B =
4.04	-0.76	-0.56	1.69	-2.71	-3.29	2.10	1.64	-2.04	0.38	-1.28
6.65	-3.13	0.95	3.17	-2.50	-6.00	1.30	-0.77	-0.59	2.25	-0.17
6.74	-3.16	0.88	3.27	-2.56	-5.97	1.38	-0.75	-0.52	2.29	-0.24
4.86	-1.57	-0.06	2.16	-2.71	-4.23	1.77	0.79	-1.46	1.11	-0.98
5.84	-2.32	0.36	2.70	-2.51	-4.99	1.63	0.02	-0.99	1.67	-0.50
7.65	-3.94	1.34	3.82	-2.40	-6.86	1.07	-1.51	-0.05	2.95	0.12
3.12	-0.10	-1.04	1.08	-2.85	-2.47	2.55	2.45	-2.55	-0.14	-1.69
4.91	-1.57	-0.04	2.14	-2.65	-4.17	2.00	0.81	-1.52	1.08	-0.86
6.77	-3.11	0.87	3.32	-2.47	-5.96	1.31	-0.84	-0.56	2.26	-0.13
3.09	0.03	-1.00	1.10	-2.89	-2.48	2.42	2.54	-2.53	-0.27	-1.66
Rows and columns are counted from 0.
(0, 0) -> 4.04
(7, 5) -> -4.17
(5, 4) -> -2.40
(6, 4) -> -2.85
(2, 9) -> 2.29
(2, 0) -> 6.74
(0, 8) -> -2.04
(2, 2) -> 0.88
(1, 1) -> -3.13
(8, 9) -> 2.26
(9, 10) -> -1.66
(1, 6) -> 1.30
(2, 7) -> -0.75
(2, 8) -> -0.52
(1, 7) -> -0.77
(9, 4) -> -2.89
(8, 6) -> 1.31
(4, 7) -> 0.02
(0, 9) -> 0.38
(3, 7) -> 0.79
(2, 10) -> -0.24
(1, 5) -> -6.00
(7, 1) -> -1.57
(6, 6) -> 2.55
(0, 7) -> 1.64
(1, 0) -> 6.65
(3, 3) -> 2.16
(4, 9) -> 1.67
(8, 0) -> 6.77
(9, 7) -> 2.54
(9, 9) -> -0.27
(1, 8) -> -0.59
(3, 0) -> 4.86
(5, 0) -> 7.65
(7, 4) -> -2.65
(8, 5) -> -5.96

A =
33,-346,-62,-196,194,-210,139,-109,512,392,-26,-109
15,-45,-485,3,-51,-381,-172,162,67,14,-472,-396
-131,-232,-137,-361,-372,-329,5,-187,-80,-272,-618,179
443,-351,-339,273,-25,109,284,38,8,-348,-215,-285
-112,-371,-352,-300,-193,-322,-76,-119,588,-252,-515,-7
31,-310,-444,-161,-249,291,33,-253,44,-513,-294,45
-185,58,-317,36,-214,38,-146,-219,-227,-509,-607,-224
-51,175,-412,-46,-248,-261,191,69,-126,-379,-630,-364
Indices start at 0.
(0, 0)	33
(7, 6)	191
(4, 9)	-252
(5, 9)	-513
(7, 2)	-412
(0, 5)	-210
(4, 1)	-371
(6, 11)	-224
(4, 0)	-112
(5, 1)	-310
(0, 3)	-196
(2, 1)	-232
(3, 10)	-215
(7, 0)	-51
(3, 1)	-351
(2, 4)	-372
(6, 3)	36
(6, 1)	58
(2, 0)	-131
(2, 8)	-80
(4, 8)	588
(3, 11)	-285
(2, 11)	179
(6, 10)	-607
(0, 9)	392
(2, 10)	-618
(6, 8)	-227
(3, 3)	273
(2, 3)	-361
(7, 4)	-248
(1, 10)	-472
(7, 10)	-630
(5, 5)	291
(3, 7)	38

X =
[[5394 5473 5166 5735 2228 4049 5004 5145 7410 5373]
 [9873 5672 5392 6222 5859 5460 5571 5870 4738 6617]
 [5071 5866 4094 5424 5182 5340 5497 5809 5343 5144]]
X[0, 0] = 5394
X[1] = [9873, 5672, 5392, 6222, 5859, 5460, 5571, 5870, 4738, 6617]
X[0, 2] = 5166
X[1, 3] = 6222
X[:, 3] = [5735, 6222, 5424]
X[:, 2] = [5166, 5392, 4094]
X[:, 9] = [5373, 6617, 5144]
X[:, 4] = [2228, 5859, 5182]
X[2, 4] = 5182
X[2] = [5071, 5866, 4094, 5424, 5182, 5340, 5497, 5809, 5343, 5144]
X[:, 7] = [5145, 5870, 5809]
X[:, 1] = [5473, 5672, 5866]
X[1, 9] = 6617
X[0, 5] = 4049
X[2, 8] = 5343

M =
[[ 0.92  0.47  0.51 -0.61  2.95 -1.63  4.97 -0.91  7.14 -0.04]
 [ 1.51 -1.86 -0.60 -0.22 -1.35 -1.05  1.48 -1.63 -0.05  1.72]
 [ 1.43  3.60  1.11  0.35  0.09  2.74  0.83  4.11  0.65 -3.84]]
M[0,0] = 0.92
M[0,3] = -0.61
M[2,9] = -3.84
M[:, 7] = [-0.91, -1.63, 4.11]
M[0,7] = -0.91
M[1,1] = -1.86
M[1,8] = -0.05
M[2] = [1.43, 3.60, 1.11, 0.35, 0.09, 2.74, 0.83, 4.11, 0.65, -3.84]
M[2,5] = 2.74
M[:, 6] = [4.97, 1.48, 0.83]
M[:, 0] = [0.92, 1.51, 1.43]
M[2,8] = 0.65
M[2,3] = 0.35
M[1,6] = 1.48
M[0] = [0.92, 0.47, 0.51, -0.61, 2.95, -1.63, 4.97, -0.91, 7.14, -0.04]
M[0,6] = 4.97
M[0,2] = 0.51
M[0,5] = -1.63
M[2,1] = 3.60
M[:, 9] = [-0.04, 1.72, -3.84]
